Each row below holds a small network's activations on one input, seen along a few directions.
Each table varies a few parts of the input and shows all the possible inputs, shuffled.
Descriptions start from the smaller parts, as in this example, which fits no table here: values(2) and (point or line(11) or (line(6) and ring(8))).
Shared parts are said once, and a part with two or three values counts as separate values.

Other details of the inputs shift rows strongly along two fixed directions, in all tables alike. That doesn't count.

Table:
row 1: [ 15 -18   1  -7  -3  -4 -15  -5   9 -34  -1  -1 -15 -22   7]
row 2: [ 16 -17   0  -6  -5  -5 -15  -4  10 -32   0  -3 -15 -22   9]
row 3: [ -4   4   6 -19  15   4  -6  -1 -14  30   2 -20   2  -1   9]
row 4: [ -8   4  15 -25  16   9  -9   2 -16  20  -2 -14   9   5   1]
row 5: [ 15 -14   2  -2  -4  -1  -6  -6   4 -35  -1   0 -17 -26  12]
row 6: [-23  35 -17  26   6  -1  21 -11  10  45  17  24  16  26  -9]
row 7: [ 14 -24  -5   3  -9   0  -7   8  -5 -35 -25   2 -13 -19   2]
row 8: [ -4   8   9 -15  16   8   3  -3 -20  27   1 -18  -1  -3  13]
row 9: [ -6   7  10 -16  18   9   2  -4 -21  24   0 -16  -1  -2  12]
row 10: [ 14 -25  -7  -6 -10  -6 -23  12  -2 -35 -20   5  -7 -15  -3]
row 11: [-24  33 -14  19   3  -2  11  -5  16  42  17  23  26  33 -18]
row 12: [ -6   1 -18  45 -21 -12  20  -4  23 -24  14  37  -5  26 -20]
row 13: [ -7  -3   7 -20  10   6  -4  11 -29  20 -25 -10  11   8  -6]
row 14: [ -8   7  15 -15  15  15   7   0 -17  22  -6 -19   3   0   9]
row 15: [ -5   5  12 -23  13   8  -8   4 -14  24   0 -19   9   3   4]
row 16: [ -3  15 -21  43 -20  -6  19  -8  41 -15  12  34   4   5 -10]
row 17: [ -9  -6  -2 -19  18   0 -14   6 -30  25 -20  -8   3   7   0]
row 18: [ 19 -13   2   3 -13   2   2   4  13 -29  -2 -12 -14 -28  13]
row 19: [ -2   8   6 -14  13   6   5   0 -18  31   3 -22  -1  -7  14]
row 20: [ -2   7  13 -19   7   8   5   6 -13  26  -2 -26  11  -1   5]
row 21: [-27  35 -10  27   5   5  26  -9  13  40  11  23  20  30 -12]
row 22: [ 16 -15  11  -7 -11   1  -6   0  10 -39  -6  -4  -6 -20   2]
row 23: [ 17 -26   2   3  -9  -9  -4   3  -9 -38   3  -4 -26  -7   6]
row 24: [ -5   7  18 -21  11  11   2   2 -16  20  -6 -19  11   3   3]
row 25: [ 17 -15   5  -8  -9  -1 -16   3  12 -35  -1  -4  -7 -20   4]
row 26: [ -5   0 -18  37 -21 -19   4   0  26 -24  18  40   1  31 -26]
row 27: [ -4   8  17 -20  10  10   3   3 -14  22  -5 -21  11   2   4]
row 28: [ -3   2 -14  39 -25 -16  14  -1  25 -25  13  38   2  29 -26]
row 29: [ 16 -28   1  -2  -8 -13 -14   4  -4 -37   3  -4 -24  -3   2]
row 30: [ 20 -15   0  -6 -14  -4 -13   7  15 -29   3 -10  -7 -24   6]
row 31: [-23  35  -9  21  -1   0  22  -5  15  41  12  21  28  32 -18]
row 32: [ -2  12 -26  37 -16 -14   3 -13  40 -13  16  39   2   8 -12]
row 33: [ 16 -24 -10   2  -6  -6 -12   4  -8 -33 -20   6 -16 -21   6]
row 34: [ -3   4   4 -19  14   3  -5   1 -14  32   4 -22   2  -3  10]
row 35: [-10   5  17 -17  16  15   7  -2 -19  19  -6 -17   3   0   7]
Description of these inputs: ring(5) and (values(2) or line(5)).
- The inputs of row 26 and row 29 match in every part but the ring(5) part. If row 11 is changed in the same way as row 26 into row 29, which row does it become? => row 3
- Which other rows does row 29 become when the values(2) part takes its other values? List them by row number. => row 17
- A walk changes only the ring(5) part. It starts at row 27 and steps to row 15. List the rest of the walk in order. => row 32, row 8, row 21
- Which other rows does row 10 become when the values(2) part takes its other values? List them by row number. => row 26

Table:
row 36: [  6 -16  20 -24   7   3  -1  12 -37   3  -7 -29  -9   3   6]
row 37: [  7  -3  15 -26  16   6  -5  -5 -19  14   7 -32 -13 -19  25]
row 38: [-28  26  -1  18  -1  -4  17   0   7  33  16  23  27  55 -32]
row 39: [ 23  -6  -3  19 -32  -6  -1  -3  52 -56  16  12  -3 -24  -2]
row 40: [  2 -20  17 -22  12   5  -5  11 -35   4  -6 -29 -16   5   9]
row 41: [  2  -8  11 -30  16  12 -13   5 -25   8 -27 -20   3 -18  10]
row 42: [-28  35 -14  13   3   0   4  -2  17  43  -2  31  39  33 -27]
row 43: [  5  -4  16 -23  13  12   0   1 -15  14   2 -37 -11 -18  23]
row 44: [  9  -1  19 -25   8  10   3   3 -17  13   1 -37  -4 -20  21]
row 45: [-27  41  -6  25   6   6  29 -14  17  43  19  22  22  27 -10]
row 46: [ 19 -25 -17  28 -23 -21  -6  -4  19 -60  11  27 -27  -4  -4]
row 47: [ 21 -15 -25  24 -27 -14 -10   0  32 -52 -13  29  -6 -27  -5]
row 48: [  4 -11   2 -30  20   2 -21   2 -29  13 -17 -18  -6 -18  14]
row 49: [-31  26  -6  26   4   0  25  -6  -3  33  10  29  17  50 -25]
row 50: [ 17 -19 -28  26 -22 -12 -14   0  34 -51 -11  29 -13 -26  -3]
- The inputs of row 48 and row 46 match in every part but one. If row 47 is changed in the same way as row 48 into row 46, which row does it become? => row 36
- What do these inputs look like to the network? => values(3) and (point or line(4))
- Which other rows does row 41 become when the values(3) part takes its other values? List them by row number. => row 45, row 49
- Which other rows agree with row 39 in the values(3) part? List them by row number. => row 37, row 43, row 44, row 45
